A small network was shown many inputs. Here are its activations along a few directions, one row for each input.
In each table, some parts of the input vary, and every possible input appears once, in random order.
A made-up example of a description, with smaller parts first: ring(5) and (point or line(9) or (values(3) and line(4))).
Shared parts are said once, and a part with two or three values counts as separate values.

Other details of the inputs shift rows strongly along two fixed directions, in all tables alike. That doesn't count.

Rows:
R1: [-10 -27  19  17 -14   2  30  26 -14 -17 -22  -6]
R2: [-19 -16   3  -4 -20 -52  11  20  13 -26 -25 -36]
R3: [ 25  21 -17   0  52 -43 -35  -8  38  12 -18 -70]
R4: [-16 -27   7  -1 -26 -12  18  12  -3 -23  -7  -8]
R5: [ 19  25 -22   3  31  -9 -29 -20  25  22  -1 -38]
R6: [-22 -17  15  -7 -46  29  28   7 -32 -13  19  65]
R7: [ 15  39 -19   0   8  32 -23 -29  -5  36  28  31]
R8: [ 15  24  -5  -4  17  43 -17 -24  -9  27  27  39]
R9: [ -6 -31  21  13   3 -29  26  34   0 -26 -40 -39]
R10: [-28  -9   6  -3 -62  25  26   4 -31  -9  20  61]
R11: [-28 -11   1  -4 -51  -3  24   7 -13 -14   2  22]
R12: [-22 -10   7 -10 -28 -29  18  17  -2 -21 -11   4]
R13: [-30  -6  14 -13 -51  18  28   6 -29 -12  14  66]
R14: [-20 -20   4  -2 -31 -18  18  11  -2 -21  -9  -6]
R15: [-18 -17  10  -9 -22 -23  18  17  -4 -23 -10   4]
R16: [ 21  24 -12   3  15  46 -21 -27  -9  30  32  32]
R17: [-22 -17  16 -11 -30  -3  22  13 -14 -20   0  30]
R18: [-15 -26  10  -1 -25 -14  15  15  -4 -24  -6  -4]
R19: [ 27   4  -7  -1  57 -31 -28  -2  32   3 -16 -61]
R20: [ 12  32  -9  -5  14  38 -18 -26  -6  30  26  39]
R21: [ 22  19 -10   3  16  46 -20 -25 -10  28  32  30]
R22: [ 25   0 -13   6  49 -27 -28  -7  35   4 -16 -73]
R23: [ 10  40 -12  -6  11  31 -19 -26  -4  32  24  38]
R24: [ 18  21   2  16  19  61   0 -12 -22  32  15  41]
R25: [ 19  27 -13   2  13  41 -22 -27  -7  31  30  30]
R26: [ 21  11  -4  -4  43  -3 -23 -10  17  11  -1 -22]
R27: [ 21  28 -16  -3  40 -13 -29 -15  22  21  -1 -27]
R28: [-17 -18   9  -6 -27 -22  17  16  -5 -22  -7   0]
R29: [-16 -29   5  -2 -15 -42  14  19  13 -30 -24 -41]
R30: [-14 -28   8  -2 -13 -44  11  22  11 -30 -23 -38]
R31: [ 27   2 -11   6  52 -30 -31  -5  34   4 -15 -70]
R32: [-19 -19   6  -2 -30 -19  16  14  -4 -21  -7  -2]
R33: [ 15  20   5  13  21  59   0 -11 -21  30  13  42]
R34: [-12 -28  16  18 -16   5  32  23 -12 -17 -23  -8]
R35: [ 23  20 -12  -2  43  -9 -27 -13  20  17  -1 -28]
Each input here is: line(5) and (point or line(6)).
Changing only the line(5) part turns R11 into R23. The same change can be made to R4. Which row results?
> R8
Which other rows does R19 become when the line(5) part takes its other values? List them by row number.
> R21, R22, R26, R31

Rows:
R36: [ 18  31 -39  -7  24   8 -44 -32  32  30  18 -32]
R37: [-27 -17  27 -19 -28 -13  42  32 -22 -29 -12  45]
R38: [  2 -11 -17 -10 -11 -64  -2  10  31 -26 -16 -63]
R39: [ -7  10  10 -14 -11  73   0 -20 -35  11  49  93]
R40: [-34 -39  17 -16 -46  -7   9  13  -6 -35  10  23]
R41: [  1  49   2  13 -18  43   3 -14 -26  32  21  65]
R42: [ 37  12 -16  40  44  36 -32  -9   6  27   9 -17]
R43: [-38 -18  -3  -4 -58  -9  32  10 -19 -19 -10  20]
R44: [ 22  31 -12 -13  60  12 -21 -15  17  36  -2   4]
R45: [-17 -11  -4   6 -20 -53  19  12   3 -19 -17 -37]
R46: [ 11  50 -11   7  22  21 -22 -18   9  43  -4   8]
R47: [  6 -31  20 -15  24 -65  -1  19  16 -34 -26 -51]
R48: [ 14 -34  14  17  27 -31  16  40   4 -16 -33 -71]
R49: [ 35  23 -14  -3  40  -1 -53 -30  22  17  24 -20]
R50: [-23 -45  26  18 -49  51  55   3 -32 -20  -8  32]
Describe the family of inputs behind these rows.
> values(3) or (values(2) and ring(6))
Start at R36 and move only the ring(6) part, one step at a time. The first step leads to R40. Which rows follow, in order?
> R39, R44, R46, R43

Rows:
R51: [  1  22  -7  -5 -10  37  -5 -19 -15  21  28  49]
R52: [ 20  20 -15  -3  33  -4 -30 -18  19  18   6 -23]
R53: [-13 -25  21   6 -15   7  30  22 -16 -18 -14  12]
R54: [-18 -11   6 -11 -21 -24  12  11   1 -19  -8   0]
R55: [-17 -16   5  -2 -27 -15  16  12  -4 -18  -7   0]
R56: [ -9 -16   5   1  -9 -24  11  15   4 -17 -16 -22]
R57: [  9  20  -4   2   6  31  -7 -14 -10  21  17  30]
R58: [  3  17  -8   3 -13  43  -3 -18 -18  21  27  44]
R59: [ 34  15 -10  18  59   6 -26 -11  21  24 -13 -50]
R60: [-27 -17  14  -9 -45   0  28  14 -21 -21   2  38]
R61: [ 10  16  -7   0   5  30 -12 -17  -7  19  22  25]
R62: [ 30  11  -5  14  50  20 -21 -11  10  22  -2 -25]
R63: [ -7 -12  -1  -3   0 -45   1  12  20 -19 -22 -46]
R64: [-17 -20  11   3 -31  -2  24  16 -14 -17  -6  12]
R65: [ 14  21  -5   4  17  27 -12 -14  -5  23  13  20]
R66: [ 19  25 -11   1  32   5 -23 -15  11  22   5  -9]
R67: [-16 -16   4 -10 -22 -22  10   9   2 -21  -4  -2]
R68: [ 12  17 -10  -1  11  21 -17 -18   0  18  19  14]
R69: [ -7 -20  10  -1  -7 -20  12  17   1 -19 -14 -14]
R70: [-23 -24  15  -4 -42   5  28  16 -22 -22   4  33]
R71: [  3  -9  -8  -4  27 -73 -15  12  42 -19 -37 -88]
Changing only one part turns R66 into R58. The same change can be made to R60. Which row results?
> R55
Describe the family of inputs behind these rows.
> values(3) and (point or line(6))
Which other rows agree with R70 in the values(3) part? List them by row number.
> R52, R61, R62, R67, R68, R69
